A small network was shown many inputs. Here are its activations along a few directions, one row for each input.
In each table, some parts of the input vary, and every possible input appears once, in random order.
A made-up example of a description, with smaller parts first: one of 4 places along a line, together with either a single point or one of 11 places along a line or (one of 3 separate values, together with one of 5 places around a ring).
Shared parts are said once, and a part with two or three values counts as separate values.
In the rows, 128 means zero.

Other details of the inputs shift rows strongly along two fixed directions, in all tables alike. That doesn't count.

A family of inputs:
R1: [168 122 177 122 142  83 142 163  83 122 124 127]
R2: [149 115 172 118 127  93 152 164  90 109 138 138]
R3: [ 40  66  94  75 163 214 185 155 107  86 233 150]
R4: [113 116 149  91 147 118 139 161  96 101 166 151]
R5: [114 123 147  90 155 122 134 161  90  96 172 151]
R6: [ 96 125  41 164 131 215 126  63 189 184 102  76]
R7: [105 124 140  89 153 128 128 160  94  97 182 157]
R8: [ 49 129  51 142  67 204 106  56 238 122 137 157]
R9: [168 147 137 155 128 100 109 117 130 160  77 105]
R10: [161 134 148 145 115 100 132 131 121 138  97 116]
R11: [168 153 135 150 134  99 106 117 127 163  78  98]
R12: [113 139 118 113 141 138 114 124 130 123 141 136]
R13: [129 123 135 136 107 122 134 127 141 117 127 136]
R14: [ 90 125  95 138  84 159 122  94 184 114 135 149]
R15: [170 163 130 152 141 102  95 117 119 163  88  98]
R16: [169 141 140 164 104 100 123 117 139 145  81 107]
R17: [168 147 135 155 128 101 109 117 129 159  75 104]
R18: [134 113 161 105 138 107 145 161  96 105 151 147]
Description of these inputs: one of 2 separate values, together with either a single point or one of 8 places along a line.
- Changing only the choice among 2 separate values turns R18 into R1. The same change can be made to R14. Which row results? => R8

A family of inputs:
R19: [ 79 108 116 129  93 147 132 135 129  91 183 160]
R20: [138 160  96 158 145 150  89  87 165 189  88  95]
R21: [179 146 162 127 113  80 110 116 141 150  71 128]
R22: [106 121 128 107 153 130 113 127 132 121 157 151]
R23: [165 148 140 150 122  91 101 128 118 145  82 120]
R24: [137 157  92 155 127 132  80  83 168 173  80 110]
R25: [191 137 171 139 158  66 122 166  64 135 115 117]
R26: [185 136 153 154 163 108 130 154  80 153 100  97]
R27: [163 155 130 145  93 102 113 106 165 153  69 130]
R28: [112 116 145  94 160 115 122 150 108 111 168 156]
R29: [209 135 205 118 136  43 138 158  99 134  82 128]
R30: [117  97 127 123 147 156 150 154  92 100 194 139]
R31: [179 120 132 160 131 124 154 116 101 154  85  63]
R32: [102  96 117 107 143 163 174 128 115 117 147 113]
R33: [107 106 120 127 156 166 139 134 120 121 154 134]
R34: [ 95 114  97 130 146 181 129 115 145 131 146 133]
R35: [ 99  91 159 108 120 116 151 178  88  75 196 168]
R36: [169 146 157 122 159  90 141 146  86 172  85  79]
R37: [150 145  84 196  98 135  98  82 161 163 101  94]
R38: [ 67 102  71 120 125 208 155  82 174 129 138 114]
R39: [154 150 128 142 125 103  89 102 154 160  71 115]
R40: [ 89 101  87 118 110 193 160 104 137 111 163 111]
R41: [165 148 150 134 128  86  88 119 121 155  78 117]
R42: [166 142 140 151 121  92 109 134 121 146  73 117]
R43: [176 144 160 137 112  84 120 119 142 144  69 129]
R44: [106 137  92 123 142 171 114 122 139 138 151 133]
R45: [139 140  93 173 125 136  96  87 174 168  75 103]
R46: [102 121 123 108 146 135 114 129 125 116 156 153]
R47: [107  87 157 101 161 120 152 174  87  83 185 163]
R48: [135 149 112 179  55 128 118  84 183 156  90 118]
R49: [157 138 140 174  76 105 125 109 165 152  85 116]
R50: [ 76 122  69 113 129 195 150  96 170 138 121 116]
R51: [109  91 178 109 102 109 169 173 109  75 187 174]
R52: [128 114 164  98 174 122 143 177  64 112 175 141]
R53: [154 156 117 153 111 106  92 110 143 156  73 117]
R54: [101 133 109 111 137 141  92 108 149 137 143 145]
R55: [121 100 177  86 122 102 166 179 106  75 162 184]
R56: [177 139 170 138 138  71 109 143  93 139  82 119]
R57: [130 107 155 101 171 128 155 186  63 103 175 145]
R58: [116 103 154  93 159 110 148 183  76  87 181 165]
R59: [152 158 119 150 147 132  89 108 135 186  95  97]
R60: [153 153 120 157 154 133  99 105 140 181  93  95]
R61: [141 172 140  89 127 111 149 161  97  76 161  91]
R62: [109 115 147  89 120 125 137 126 161 100 143 175]
R63: [115 109 170  79 144  98 135 177  79  86 165 171]
R64: [172 139 152 127 158  95 152 143  85 163  80  77]
R65: [144 149 115 137 149 126 133 104 142 182  74  76]
R66: [196 136 171 124 164  77 164 169  53 151  90  76]
R67: [110  96 144 112 129 119 154 175  74  78 215 158]
R68: [105 126 123  93 157 136 157 138 120 141 136 115]
R69: [178 123 130 157 129 123 153 117 100 157  86  63]
R70: [128 113 154  97 169 131 147 181  66 103 188 148]
R71: [106 116 113 100 146 152 168 142 113 125 133 118]
R72: [136 113 184  66 128  86 145 170 100  92 155 178]
R73: [122  87 161  91 166 128 190 173  66 101 150 119]
R74: [191 118 190 154 137  57 135 171  75 132  99 110]
R75: [ 81  99 127 112 123 147 130 140 145  94 153 164]
R76: [ 78 130  96  99  91 164 119  91 206 115 131 176]
R77: [117  93 132 101 127 151 181 152  78  96 178 114]
R78: [207 133 198 135 121  47 148 172  89 129  77 127]
R79: [ 65 110  98 117  87 177 131  96 220 108 136 172]
R80: [ 83 108  86 143 116 167 122 109 160 111 176 148]
R81: [143 138  91 182 121 135 100  83 173 170  87  99]
R82: [ 91 142  80 128 139 181 102  98 165 154 134 128]
R83: [191 201 158 149 117  58  97 132  79  96 113  99]
R84: [106 143 108 116 147 155 100 120 137 157 143 129]
R85: [101 193 122 123  63 123 116  84 150  67 141 168]
R86: [ 62 114  85 124 104 176 109 101 196 116 134 158]
R87: [ 80  97 126 120 119 147 133 136 145  94 168 161]
R88: [149 130 110 148 138 139 146 103 134 169  64  72]
R89: [198 115 175 160 170  93 147 161  58 143 116  92]
R90: [162 148 129 131 148 109 142 127 109 174  73  76]
R91: [ 73 116  64 147 106 181 112  91 185 123 167 145]
R92: [152 137  84 190 122 166 106  82 160 169 101  86]
R93: [ 83 116  70 143 133 203 122  89 174 138 152 129]
R94: [134 149  96 186  75 130  97  88 164 158  91 105]
R95: [133 176 175 106 108  70 123 156  57  45 166 153]
R96: [153 147 131 147 127 105  89  99 154 158  72 115]
R97: [158 131 115 180 133 118 109 101 148 160  93  99]
R98: [ 79 127  72 133 124 176 106  93 182 128 138 151]
R99: [103 116  83 141 117 187 128 112 138 120 177 127]
R100: [148 209  85 156 104 144  73  88 169 127 111  79]
R101: [ 77 106 118 116  88 157 143 115 193 106 155 169]
R102: [159 135 141 155  95 106 124 112 176 150  65 121]
R103: [ 59 107  96 124  81 180 134  93 222 108 152 170]
R104: [ 84  94 139 118 113 135 141 156 116  81 190 166]
R105: [ 94 133  90 117 130 151 107 116 150 123 153 152]
R106: [119 100 125 125 137 158 150 153  88  96 202 136]
R107: [169 149 123 134 144 113 145 129 107 169  77  75]
R108: [109 130 126  98 144 124 102 132 123 129 153 150]
R109: [176 145 165 123 134  69  97 141  98 149  85 120]
R110: [ 67 114 111 130  65 162 142 110 176  99 173 171]
R111: [ 71 130  89 109  85 170 120  92 206 110 139 180]
R112: [123 120 162  72 168 105 165 181  65 126 156 123]
R113: [109  99 165  91 140 109 148 184  83  75 170 175]
- Changing only one part turns R38 into R97. The same change can be made to R88. Which row results? => R45
- Changing only one part turns R83 into R95. The same change can be made to R46. Which row results? => R56
- Changing only one part turns R22 into R65. The same change can be made to R67. Which row results? => R77
- What do these inputs look like to the network? => one of 5 places along a line, together with either a single point or (one of 2 separate values, together with one of 9 places along a line)
- Change only the place on the line of 9 in R113. List by row number the other rows that result. => R19, R23, R41, R56, R75, R87, R96, R104
- Change only the choice among 2 separate values in R109. List by row number the other rows that result. => R41

A family of inputs:
R114: [ 75  90 161  65 128 129 171 181  98  41 229 196]
R115: [189 169 128 189  93  95  98  94 152 176  41  87]
R116: [ 82 133  47 155 109 202 108  64 202 158 116 114]
R117: [105 113 142  82 164 129 151 169  81 101 177 143]
R118: [ 79 148  52 137 120 201 103  63 205 164 112 116]
R119: [184 154 105 194 125 123 109  90 141 194  49  66]
R120: [188 154 154 156 122  79 103 124 123 156  70 111]
R121: [ 65 102 136  81 114 143 146 157 121  65 209 187]
R122: [103  95 140  97 152 138 158 164  78  94 187 143]
R123: [ 83 149  66 140  93 175  85  61 224 145 107 146]
R124: [187 152 112 193 129 125 110  91 148 190  49  62]
R125: [178 138 178 135 141  63 114 156  91 130 101 128]
R126: [207 141 167 152 158  78 132 147  74 164  81  74]
R127: [ 81 125  70 138 122 185 120  86 168 142 135 122]
R128: [ 63 103 133  83 114 142 144 151 127  68 205 184]
R129: [100 112 124  98 148 154 146 141 113 113 172 140]
R130: [188 110 228 103 147  41 174 217  25  75 162 144]
R131: [205 148 165 149 159  79 129 148  74 167  76  76]
R132: [185 115 227  99 158  42 154 211  27  91 149 153]
R133: [ 65 103 138  82 115 142 146 155 121  67 206 187]
R134: [200 140 139 179 140 105 124 123 112 172  67  67]
R135: [101 101 122 114 144 158 150 142 120 105 172 135]
R136: [ 82 148  65 150  76 176  97  65 218 139 111 137]
R137: [ 71 116 113 101 100 159 135 131 151  85 180 174]
R138: [ 72 112 133  86 130 140 126 147 132  82 186 190]
R139: [184 123 205 122 136  56 158 185  58  98 134 133]
R140: [ 77 118 112  94 109 157 124 122 160  93 175 177]
R141: [ 84 141  51 140 115 203 102  62 206 161 116 113]
R142: [195 168 134 179 106  88  91  93 153 179  43  92]
R143: [ 61  82 139  67 112 152 176 151 134  64 182 188]
R144: [211 131 204 120 182  44 150 198  18 134 110  90]
R145: [107  93 139 100 151 142 162 170  81  93 188 147]
R146: [ 75 137  85 122 108 165  93  92 195 123 136 163]
R147: [ 78 150  45 133 121 197  95  67 204 160 111 114]
R148: [ 83 122  73 136 123 181 119  88 165 139 136 120]
R149: [191 153 155 157 117  76 107 121 124 154  73 105]
R150: [190 120 141 176 134 101 139 122 130 200  50  71]
R151: [191 156 137 161 148 100 115 117 111 182  62  70]
- What do these inputs look like to the network? => one of 2 separate values, together with either a single point or (one of 3 separate values, together with one of 6 places along a line)
- Changing only the choice among 2 separate values turns R129 into R142. The same change can be made to R118. Which row results? => R132
- Change only the choice among 3 separate values in R151. List by row number the other rows that result. => R118, R131
- Change only the choice among 2 separate values in R144. List by row number the other rows that result. => R125
